Each row below holds a small network's activations on one input, seen along a few directions.
In each table, some parts of the input vary, and every possible input appears once, in random order.
Descriptions start from the smaller parts, as in this example, which fits no table here: one of 6 places along a line, together with either a single point or one of 11 places along a line or (one of 3 separate values, together with one of 8 places around a ring).
Shared parts are said once, and a part with two or three values counts as separate values.

Other details of the inputs shift rows strongly along two fixed directions, in all tables alike. That doesn't count.

Table:
x1: [-20,-8,25,18,-10,7,-23,-12,5,-38,-15,-21]
x2: [-25,8,-9,19,-37,10,14,-26,16,-12,-38,-13]
x3: [1,7,-9,-24,18,-4,18,24,-6,11,8,-5]
x4: [45,-8,20,-3,20,-1,-17,18,-14,29,25,9]
x5: [-15,6,23,33,-2,23,5,-19,-14,-50,-8,-5]
x6: [4,10,-37,-32,7,-18,8,14,14,39,16,-1]
x7: [14,-26,41,-4,25,8,-40,11,-10,-15,27,-11]
x8: [-8,-1,19,18,-12,21,-23,-20,0,-41,-12,14]
x9: [17,-1,-26,-24,4,-7,20,3,5,53,-8,4]
x10: [-21,-2,-30,31,-31,12,29,-13,7,-28,-29,-13]
x11: [16,-6,42,3,37,8,-19,19,-32,-29,25,-4]
x12: [19,15,-37,-21,6,-9,10,3,17,43,8,0]
x13: [-17,22,-45,-12,-12,1,52,-4,14,21,-18,-4]
x14: [-12,-16,24,23,-9,20,-17,-24,-1,-33,-20,5]
x15: [13,6,-38,-28,8,-7,13,0,10,42,16,13]
x16: [-13,8,23,11,-22,9,-24,-6,0,-42,-15,-8]
x17: [31,-19,25,3,23,1,-20,4,-16,8,37,14]
x18: [-41,13,-5,12,-21,1,30,-7,9,-35,-30,-6]
x19: [17,-15,24,1,20,-7,-28,20,-11,6,34,4]
x20: [16,3,-30,-9,6,-21,23,-1,5,47,7,19]
x21: [25,-17,20,-12,28,-15,-21,18,-17,16,39,11]
x22: [0,-5,-29,-29,12,-23,14,9,7,46,-6,5]
x23: [-40,9,-10,25,-34,-15,13,-22,8,-24,-30,6]
x24: [-21,2,-46,-10,-15,-7,33,-21,21,34,-12,-1]
x25: [-34,21,-15,21,-25,19,31,-22,3,-32,-26,-10]
x26: [-11,-1,17,21,-16,25,-24,-19,6,-43,-1,-2]
x27: [0,7,22,17,-21,22,-21,-15,2,-37,-11,-2]
x28: [-9,16,-40,2,-28,-15,37,-11,12,35,-21,10]
x29: [4,10,-34,-34,9,-23,8,12,8,38,2,15]
x30: [8,7,-25,-19,-2,-29,19,14,-1,46,-1,9]
x31: [20,-11,49,0,39,4,-16,22,-25,-26,23,3]
x32: [-28,-16,25,12,-11,8,-19,-18,-2,-41,-6,-9]
x33: [23,-10,44,8,13,-2,-36,21,-20,-8,17,2]
x34: [14,12,-25,-15,20,-11,42,7,2,37,7,7]
x35: [27,-3,20,-17,26,-2,-34,20,-6,1,26,-4]
x36: [-3,2,22,14,-19,23,-20,-16,-3,-37,-14,8]
x37: [-16,3,-59,-3,-17,-18,43,14,10,17,-19,-14]
x38: [11,9,-12,-29,4,-13,-1,15,-1,23,2,7]
x39: [32,-21,39,5,26,17,-36,2,-7,-8,19,-10]
x40: [-47,21,-12,15,-24,8,23,-11,0,-41,-27,-15]
x41: [-35,8,-7,11,-37,-3,10,-16,15,-16,-39,-19]
x42: [33,-19,25,-27,30,-6,-22,26,-16,26,14,1]
x43: [10,-10,-13,-12,9,2,5,-4,11,28,12,-7]
x44: [-11,-2,23,42,-18,15,-20,-15,1,-31,-8,-1]
x45: [34,-16,52,2,35,21,-14,15,-19,-25,24,7]
x46: [-44,12,-17,6,-33,0,4,-22,13,-30,-21,-1]
x47: [36,-16,16,-1,27,0,-19,16,-9,26,41,9]
x48: [2,9,-30,-11,4,-28,10,18,9,49,7,0]
Description of these inputs: one of 2 separate values, together with either a single point or one of 5 places around a ring or (one of 3 separate values, together with one of 6 places around a ring).
Changing only the choice among 2 separate values turns x9 into x42. The same change can be made to x39. Which row results? -> x1
Change only the choice among 2 separate values in x45. List by row number the other rows that result. -> x18
A walk changes only the place on the ring of 6. It starts at x16 and steps to x38. List the rest of the walk in order. -> x29, x46, x6, x35
Change only the choice among 2 separate values in x44. List by row number the other rows that result. -> x48

Table:
x49: [6,12,-31,-26,0,-8,19,3,9,32,-3,4]
x50: [-2,7,-4,0,3,-4,3,3,-1,-1,8,4]
x51: [-24,6,-16,14,-16,-1,15,-16,9,-8,-9,-2]
x52: [-15,-3,3,11,-8,-2,0,2,-1,-18,-5,-10]
x53: [10,5,-7,-8,14,-3,3,8,-2,13,16,5]
x54: [6,-10,21,10,8,13,-13,3,-7,-21,9,-10]
x55: [-5,-10,21,4,3,6,-20,-2,-2,-20,7,-3]
x56: [3,-4,-5,1,4,5,5,2,0,0,4,-9]
x57: [2,-2,20,8,7,3,-17,12,-11,-25,7,-7]
x58: [-29,10,-15,13,-23,-9,20,-11,6,-9,-24,6]
x59: [-21,17,-17,9,-23,4,23,-11,9,-13,-26,-7]
x60: [9,-9,25,11,8,13,-10,-3,-12,-19,4,9]
x61: [-13,1,6,1,-9,1,-5,-8,1,-12,-14,-1]
x62: [-4,6,9,6,-5,2,3,4,-4,-17,-8,-5]
x63: [11,-3,7,-17,16,-6,-17,15,-5,6,18,2]
x64: [6,-6,1,-10,9,3,-7,0,3,7,11,-2]
x65: [-27,11,-15,14,-22,-5,22,-15,7,-7,-23,5]
x66: [-24,15,-13,-1,-21,-3,10,-12,10,-10,-21,-1]
x67: [-11,-4,3,15,-8,10,0,-12,0,-21,0,0]
x68: [15,1,-10,-2,-6,-3,-3,-1,6,29,3,3]
x69: [-25,9,-11,10,-20,-2,20,-7,7,-9,-27,-6]
x70: [15,-10,22,11,0,10,-30,-7,1,-10,5,5]
x71: [0,1,1,-9,1,0,-2,-3,2,5,-6,1]
x72: [14,-11,3,-4,13,3,4,8,-5,10,7,-5]
x73: [9,-10,0,-11,9,3,-4,-1,0,10,6,0]
x74: [11,13,-29,-20,8,-16,28,9,4,39,6,11]
x75: [20,-11,9,-8,24,-9,-6,11,-11,19,20,6]
x76: [3,-13,21,7,8,-1,-11,9,-11,-12,4,-6]
x77: [1,-5,-2,-2,8,-10,-2,7,-4,7,14,3]
x78: [-3,2,4,15,-20,3,-10,-12,6,-1,-9,0]
x79: [2,7,-4,-5,3,-11,9,8,-5,7,4,11]
x80: [7,9,-35,-28,6,-7,15,7,11,37,7,2]
x81: [-10,9,7,11,-11,8,5,-4,-1,-24,-15,-6]
x82: [1,6,-6,1,4,4,4,-1,0,-1,8,4]
x83: [13,5,-9,-9,13,0,5,12,-1,11,10,-6]
x84: [-25,4,-17,14,-21,3,24,-15,11,-7,-25,-11]
x85: [10,4,3,-8,8,-8,2,17,-7,5,3,-1]
x86: [11,-6,22,7,11,9,-8,0,-11,-11,6,9]
x87: [11,-15,25,12,11,12,-15,-4,-12,-17,11,4]
x88: [-22,7,-14,16,-36,-9,2,-13,11,1,-22,-1]
x89: [-1,3,-35,-15,4,-26,26,7,5,44,3,6]
x90: [15,-10,25,12,1,7,-33,-5,0,-10,7,4]
x91: [-13,8,2,14,-9,9,1,-4,1,-25,-9,-11]
x92: [-25,3,-16,6,-20,2,12,-20,13,-6,-21,-5]
x93: [6,5,-33,-12,-7,-22,8,1,17,45,-1,6]
x94: [7,1,-2,-4,5,2,11,5,-2,9,-5,-2]
x95: [0,4,5,7,-4,8,5,-6,-4,-15,-3,9]
x96: [26,-5,9,-9,24,6,-10,12,-11,5,27,8]
x97: [-4,14,-32,-26,-3,-21,19,8,8,33,-5,4]
x98: [8,-12,24,13,10,11,-13,-5,-10,-17,9,3]
x99: [0,-3,-2,4,3,3,3,-4,0,0,9,1]
x100: [12,1,-1,-18,14,-1,-8,9,1,14,15,1]
x101: [12,-2,-9,-10,14,-5,8,12,1,21,12,-8]
x102: [-17,0,9,4,-13,-1,-8,-6,-1,-19,-16,0]
x103: [-6,0,7,0,-5,9,-5,-10,1,-12,-12,0]
x104: [-16,-1,6,15,-9,3,0,-3,1,-22,-7,-12]
x105: [21,-4,9,-21,24,-3,-18,17,-5,14,23,3]
x106: [-27,3,-15,6,-20,-1,11,-19,13,-5,-21,-6]
x107: [-14,7,-18,16,-33,4,6,-20,13,2,-21,-1]
x108: [10,-11,20,8,-2,-3,-32,1,-1,-6,5,6]
x109: [8,-14,29,10,12,10,-13,4,-10,-17,6,-7]
x110: [-2,-4,1,15,-19,8,-14,-17,10,-10,-10,3]
x111: [11,-10,26,8,8,15,-10,4,-11,-20,-1,-2]
x112: [20,-4,3,-4,2,-9,-14,8,-1,27,11,4]
x113: [-25,13,-20,1,-21,5,11,-16,15,-10,-16,-5]
x114: [10,-2,-7,-17,7,0,1,2,1,17,-1,3]
x115: [-1,0,-31,-25,5,-24,16,9,8,44,1,1]
x116: [2,-6,1,-1,6,-5,6,7,-3,9,1,-6]
x117: [-14,0,12,12,-11,0,2,1,-4,-21,-16,-4]
x118: [5,-7,-1,-13,9,-8,-4,4,1,17,6,-1]
x119: [-27,6,-15,13,-17,-5,14,-14,8,-8,-9,-1]
x120: [7,-1,27,8,7,5,-11,3,-13,-21,8,10]
x121: [-11,7,9,2,-12,8,-6,-11,1,-22,-12,0]
x122: [14,8,-13,-13,10,-5,16,7,-1,23,9,11]
x123: [-2,6,-38,-26,3,-16,22,3,16,44,5,-2]
x124: [15,2,4,-17,11,3,-6,4,-2,7,6,4]
x125: [22,-14,11,-16,22,6,-17,9,-4,9,23,1]
x126: [5,-5,0,1,9,-4,4,-1,-3,10,7,4]
x127: [-6,4,4,12,-6,13,-1,-3,-2,-26,-5,-10]
x128: [-5,6,6,10,-9,12,4,-4,-3,-24,-13,-6]
x129: [0,-3,20,9,6,2,-16,6,-10,-22,13,5]
x130: [-2,-6,-1,-10,4,-8,-7,6,2,6,8,-1]
x131: [6,0,16,6,10,5,-14,11,-9,-18,9,-8]
x132: [26,-6,10,-14,24,-1,-1,19,-10,20,12,0]
x133: [12,-7,25,7,13,7,-11,1,-12,-11,8,9]
Changing only one part turns x65 into x86. The same change can be made to x55. Which row results? -> x64
Changing only one part turns x123 into x125. The same change can be made to x132. Which row results? -> x111
Describe the family of inputs behind these rows. -> one of 5 places along a line, together with either one of 2 separate values or (one of 3 separate values, together with one of 5 places around a ring)
A walk changes only the place on the line of 5. It starts at x49 and steps to x124. List the rest of the walk in order. -> x121, x66, x97
A walk changes only the place on the line of 5. It starts at x73 and steps to x92. List the rest of the walk in order. -> x106, x118, x115
A walk changes only the place on the ring of 5. It starts at x50 and steps to x119. List the rest of the walk in order. -> x75, x65, x120

Table:
x134: [1,4,-14,-21,-2,1,-2,-3,11,10,-6,-6]
x135: [-17,10,-17,12,-18,6,3,-23,11,-6,-3,2]
x136: [-5,3,-13,1,3,-16,4,0,4,12,13,12]
x137: [9,-18,0,11,1,2,-3,0,2,10,10,-6]
x138: [-27,5,-16,1,-17,10,2,-20,14,-13,-14,-15]
x139: [0,6,24,11,-9,9,-25,-6,-4,-28,-3,15]
x140: [13,-2,26,1,17,3,-1,18,-25,-23,12,2]
x141: [26,13,-34,-32,12,-13,8,6,10,50,14,14]
x142: [6,6,-25,-41,14,-28,11,23,1,49,7,2]
x143: [0,-7,-21,2,-1,-24,13,3,8,34,-1,-1]
x144: [-16,5,20,17,-15,-1,-16,-9,-7,-27,-3,12]
x145: [-4,0,11,15,-24,3,-11,-8,6,-9,-27,1]
x146: [5,1,2,0,17,-1,14,21,-17,-5,1,-5]
x147: [-16,21,-18,-2,-10,-2,37,2,1,-6,-11,-3]
x148: [-4,-18,22,3,10,13,-23,0,-3,-26,16,-10]
x149: [-23,5,-13,17,-31,-19,10,-13,11,14,-27,-4]
x150: [0,-15,25,-4,16,-3,-24,8,-9,-20,14,-4]
x151: [42,-22,20,-5,21,11,-26,11,-9,22,27,-1]
x152: [-39,9,-26,24,-29,2,16,-25,18,-15,-10,1]
x153: [27,-9,26,-7,42,10,-1,28,-21,-7,18,-11]
x154: [4,14,-20,-18,17,0,36,15,1,16,3,-9]
x155: [4,1,5,-19,1,-2,-13,9,2,2,-5,0]
x156: [-2,-3,5,14,-26,13,-10,-19,10,-12,-25,-4]
x157: [17,-10,31,17,12,27,0,-17,-16,-23,1,18]
Describe the family of inputs behind these rows. -> either a single point or one of 5 places around a ring or (one of 3 separate values, together with one of 6 places around a ring)
A walk changes only the place on the ring of 5. It starts at x146 and steps to x153. List the rest of the walk in order. -> x154, x147, x140
Change only the choice among 3 separate values in x144. List by row number the other rows that result. -> x142, x149

Table:
x158: [-3,10,-9,-6,-4,-6,6,0,-4,3,2,13]
x159: [1,-8,23,2,14,3,-24,11,-8,-27,14,-6]
x160: [16,-7,5,-2,27,-8,5,12,-7,14,25,2]
x161: [-13,4,-17,0,-18,7,20,-9,12,0,-23,-9]
x162: [14,-8,-7,-3,18,-9,10,16,-9,21,13,-4]
x163: [-7,13,-8,-11,-10,-13,5,1,3,14,-13,1]
x164: [-16,-6,21,18,-3,11,-13,-2,-9,-40,9,-4]
x165: [-2,9,-20,-11,-4,6,16,-5,4,5,2,0]
x166: [13,-17,-20,-21,7,-16,-15,-5,13,48,17,9]
x167: [-19,5,-6,12,-28,-5,14,-9,6,-8,-30,1]
x168: [-2,6,7,11,0,0,6,-3,-4,-2,0,14]
x169: [21,-1,4,-7,21,9,6,1,-4,10,17,4]
x170: [21,-7,18,5,13,-1,-8,9,-16,3,6,10]
x171: [25,-3,-9,-11,18,4,10,7,-5,22,9,0]
x172: [-9,7,-19,19,-36,-1,-4,-22,21,11,-15,-1]
x173: [-6,10,-14,-15,-4,3,10,-3,9,11,-10,-9]
x174: [7,-1,27,0,7,3,-28,6,-10,-26,4,10]
x175: [-1,2,9,-2,2,14,-12,-3,3,-24,-3,-4]
x176: [-21,-2,-14,9,-17,-6,18,-1,8,-2,-19,-12]
x177: [-17,-5,29,14,-3,8,-20,-1,-6,-33,-4,-14]
Describe the family of inputs behind these rows. -> either one of 2 separate values or (one of 3 separate values, together with one of 6 places around a ring)
Change only the place on the ring of 6 in x168. List by row number the other rows that result. -> x158, x163, x167, x170, x174
List by row number the other inputs of the same sort as x172. -> x166
